Each row below holds a small network's activations on one record, seen along a few directions.
Here are examples, each followed by its value of one field, Vifib.
Other fields move the rows too, some of them a lot.
In the rows, zero is written as 500.
Strong random noise was added to every row along 9 fixed directions; ignore it. To show where, here is one row again and again, with new noise each time:
[543 447 514 446 181 650 520 503 287 565 385 554 460 467 288 494 767 696
 420 311 577 523 467 403 577 513 794 434 534]
[569 418 682 413 219 429 372 592 507 492 205 274 644 505 552 626 511 454
 368 435 792 555 791 483 552 528 463 451 613]
[504 461 647 448 280 590 597 193 275 384 478 656 488 275 379 832 476 945
 538 507 682 565 633 656 462 461 636 575 721]
[462 536 470 574 394 297 446 494 317 490 503 356 523 600 614 325 518 372
 509 510 157 625 540 325 546 409 598 370 555]
[554 558 462 458 336 523 348 595 342 302 681 844 459 476 453 402 722 495
 335 488 530 643 374 491 771 555 696 564 571]
[458 744 588 558 456 335 730 228 427 348 755 679 569 644 503 397 495 640
 436 487 206 721 657 621 485 464 584 454 411]
[663 378 790 577 591 254 705 223 498 373 487 638 432 612 558 678 413 624
 778 635 455 505 584 872 660 648 254 565  18]
[326 597 412 361 720 589 538 403 609 544 821 578 440 398 411 604 303 829
 514 403 333 566 501 495 359 523 433 608 680]
[461 529 370 683 795 271 735 440 765 470 425 619 617 506 551 299 396 446
 631 490 319 428 310 780 592 456 379 395 213]
[426 620 457 411 688 607 670 495 749 526 663 749 487 501 289 474 521 768
 464 283 472 536 386 666 519 626 482 525 345]
[463 530 440 473 515 444 563 413 537 540 646 472 550 527 518 442 416 576
 436 462 414 500 602 498 451 463 474 536 520]

[465 590 444 413 397 506 447 593 538 583 601 388 550 616 474 355 558 450
 302 370 445 555 622 346 475 497 549 486 564]	l7
[568 458 227 455 650 646 567 513 567 610 976 759 419 560 447 254 560 484
 374 516 487 301 331 478 546 542 511 729 296]	l12
[478 596 519 531 388 555 662 296 291 394 612 800 416 464 316 512 659 806
 534 416 351 611 392 586 561 484 749 467 482]	l3
[539 554 585 694 542 300 724 166 372 390 586 498 508 613 654 498 368 412
 648 771 320 467 626 651 365 359 421 507 371]	l6
[518 539 410 604 320 528 567 398 404 338 418 728 571 390 459 462 614 527
 368 521 736 414 449 643 544 331 702 510 659]	l8
[483 652 521 584 456 498 700 371 511 499 521 480 677 545 554 405 464 456
 405 551 478 559 640 521 345 406 590 418 506]	l2
[640 280 573 499 320 431 312 530 352 402 323 520 494 358 583 643 545 462
 541 620 742 468 498 565 736 529 486 578 550]	l11
[472 537 637 541 544 243 351 524 509 394 428 281 510 647 738 568 313 265
 548 631 419 567 696 477 473 455 285 476 586]	l4
[373 584 395 433 604 509 382 511 513 370 700 678 480 338 504 558 397 637
 457 499 438 608 423 512 535 475 510 580 789]	l3
[443 671 547 494 469 527 621 616 678 454 316 658 586 547 300 403 681 600
 410 225 516 641 404 626 607 578 630 313 391]	l3
[311 671 307 521 608 591 488 554 604 444 514 536 627 332 525 437 387 482
 373 471 512 533 429 456 351 330 605 431 903]	l5
[525 620 911 310 504 596 495 498 434 496 671 486 349 696 408 721 545 670
 603 446 310 833 678 402 454 814 437 493 304]	l2
[615 431 790 429 603 464 253 793 621 329 283 627 326 606 483 708 605 382
 665 477 674 600 352 650 807 785 288 491 246]	l13
[592 446 642 507 363 469 398 455 290 454 524 407 382 640 586 596 519 362
 530 645 537 468 621 408 475 486 468 567 509]	l10
[456 536 401 520 512 485 568 274 317 513 826 550 399 542 524 463 435 614
 509 573 277 472 550 426 386 402 539 605 556]	l5
[525 363 468 450 615 572 254 579 376 460 663 519 394 349 655 637 370 404
 601 744 537 483 406 376 524 532 417 665 688]	l2
[546 722 628 593 314 378 649 462 599 309 369 646 688 685 493 376 643 380
 262 430 687 587 673 712 556 456 576 392 397]	l4
[463 582 505 407 556 711 437 740 615 510 480 656 464 486 345 497 644 521
 428 361 604 578 329 456 545 636 582 463 503]	l9
[609 503 669 556 590 226 308 647 541 213 487 642 533 577 743 490 470 179
 558 719 482 671 476 643 797 626 311 516 347]	l12
[500 598 362 448 480 564 412 525 430 439 895 681 403 627 511 348 571 414
 297 525 474 466 492 393 512 466 565 665 582]	l8
[469 612 559 423 535 491 413 630 689 366 493 643 550 508 471 538 518 494
 363 415 668 605 535 619 595 596 416 525 532]	l5
[366 529 629 380 546 715 383 419 181 524 678 480 222 397 407 827 417 809
 731 548 233 686 440 252 317 548 601 535 805]	l9
[437 444 498 597 642 589 654 394 522 566 265 476 411 395 394 666 427 641
 748 496 529 338 323 611 358 427 490 435 496]	l10
[498 550 466 534 333 410 218 551 236 269 586 569 488 443 666 489 531 338
 401 659 473 631 507 370 613 376 624 524 845]	l13
[488 594 455 689 608 184 576 470 579 348 439 560 628 563 663 286 457 282
 549 594 270 577 430 658 645 419 449 377 363]	l7
[462 390 436 439 467 417 291 563 509 556 471 247 536 437 648 566 325 431
 443 534 581 444 665 378 465 437 364 568 745]	l1
[418 594 640 424 655 438 258 784 493 465 514 460 259 714 473 497 581 379
 649 392 138 730 335 304 625 700 429 390 418]	l4
[475 729 463 220 449 817 613 506 803 595 940 654 582 659 290 478 530 714
  13 253 877 454 809 522 291 592 478 740 548]	l9
[490 467 542 603 436 408 724 198 338 608 465 327 490 573 517 537 411 637
 637 534 311 433 645 499 325 373 521 447 419]	l14
[638 545 612 502 332 590 791 276 490 521 578 617 552 600 356 494 647 636
 395 487 654 440 660 668 425 523 574 546 229]	l6
[448 564 502 331 519 544 334 555 545 446 743 585 468 433 475 566 469 638
 377 415 485 672 564 451 582 628 458 614 641]	l11
[656 132 253 575 351 522 358 593 247 704 414 382 397 446 553 339 646 319
 561 589 547 184 290 289 650 419 606 571 411]	l14
[501 683 729 447 269 454 378 561 334 373 507 439 478 698 510 510 636 395
 379 468 396 761 686 338 507 546 606 410 588]	l10
[487 647 342 484 444 548 504 437 403 463 928 655 420 686 497 284 580 428
 266 504 415 446 545 387 443 406 609 640 563]	l8
[422 658 681 456 416 454 420 523 554 216 302 678 640 284 472 719 491 655
 448 465 658 799 546 697 615 537 555 416 787]	l7
[538 335 553 504 447 443 406 484 271 540 446 459 304 500 469 568 576 593
 713 487 295 524 390 410 644 576 524 484 391]	l1
[419 518 329 498 380 605 750 165 497 560 563 558 686 211 389 564 395 909
 365 430 657 404 635 634 316 302 660 570 766]	l11
[481 491 708 435 605 525 502 468 495 526 493 422 389 546 488 726 392 619
 691 524 417 588 564 496 417 626 368 505 439]	l13
[525 550 667 387 345 712 424 613 474 471 355 499 483 446 361 691 637 548
 432 468 736 592 543 462 440 576 586 471 636]	l6
[543 288 502 512 476 586 596 483 591 660 147 383 518 376 391 653 491 642
 612 409 785 271 462 616 466 495 453 475 415]	l14
[548 426 410 472 546 425 334 574 538 447 654 495 562 456 690 463 377 315
 403 667 609 442 561 475 558 477 372 653 599]	l12
[531 320 531 596 587 372 622 248 373 515 460 519 371 426 505 631 405 704
 805 578 339 410 425 648 553 498 411 534 311]	l1

Which value of Vifib does each new row have?
[407 647 581 402 561 276 326 786 944 463 279 181 815 566 688 457 300 227
 263 395 651 661 813 522 492 534 222 390 664]	l7
[595 418 564 340 350 611 237 745 438 573 568 386 431 617 526 510 603 335
 358 493 663 507 602 263 556 630 476 599 533]	l13
[561 354 492 381 523 439 340 702 675 659 462 256 550 559 580 457 449 360
 436 444 580 446 607 401 584 621 304 554 399]	l11
[441 436 410 471 368 506 498 515 399 802 454  74 465 659 494 376 501 452
 462 364 313 400 666 166 294 407 541 417 541]	l5
[418 668 552 534 459 457 448 635 566 356 301 550 606 491 498 476 556 422
 422 425 521 671 469 525 546 473 591 338 659]	l9
[667 563 783 566 123 407 688 450 425 541 243 301 654 847 506 386 713 319
 353 436 615 555 853 493 469 521 591 325 191]	l13
[492 485 799 487 479 311 467 442 536 452 236 231 549 564 621 760 320 505
 631 538 522 617 782 572 436 542 281 418 507]	l14
[581 612 649 480 672 361 482 502 617 313 802 700 550 621 672 466 419 348
 467 681 430 683 584 634 622 670 305 611 274]	l2
[345 531 453 560 648 442 456 507 562 453 332 397 486 397 559 604 324 493
 623 516 452 469 440 518 383 369 435 427 758]	l8
[546 373 456 429 709 466 309 723 722 561 555 395 384 647 607 492 398 245
 506 535 646 293 481 483 545 586 189 651 383]	l8
[419 511 504 266 689 783 496 392 511 650 953 526 238 509 332 738 362 842
 550 447 442 437 540 378 252 616 384 758 577]	l10
[462 723 389 453 578 449 599 595 763 499 744 647 619 668 432 180 597 441
 251 319 369 601 505 547 578 568 509 484 315]	l7
[422 815 594 344 406 561 396 489 398 289 927 803 429 582 403 482 637 676
 276 370 305 904 581 430 608 645 653 547 638]	l11
[588 443 539 465 446 531 310 619 374 376 577 635 418 498 566 514 592 363
 474 601 582 541 425 451 668 573 523 576 521]	l5
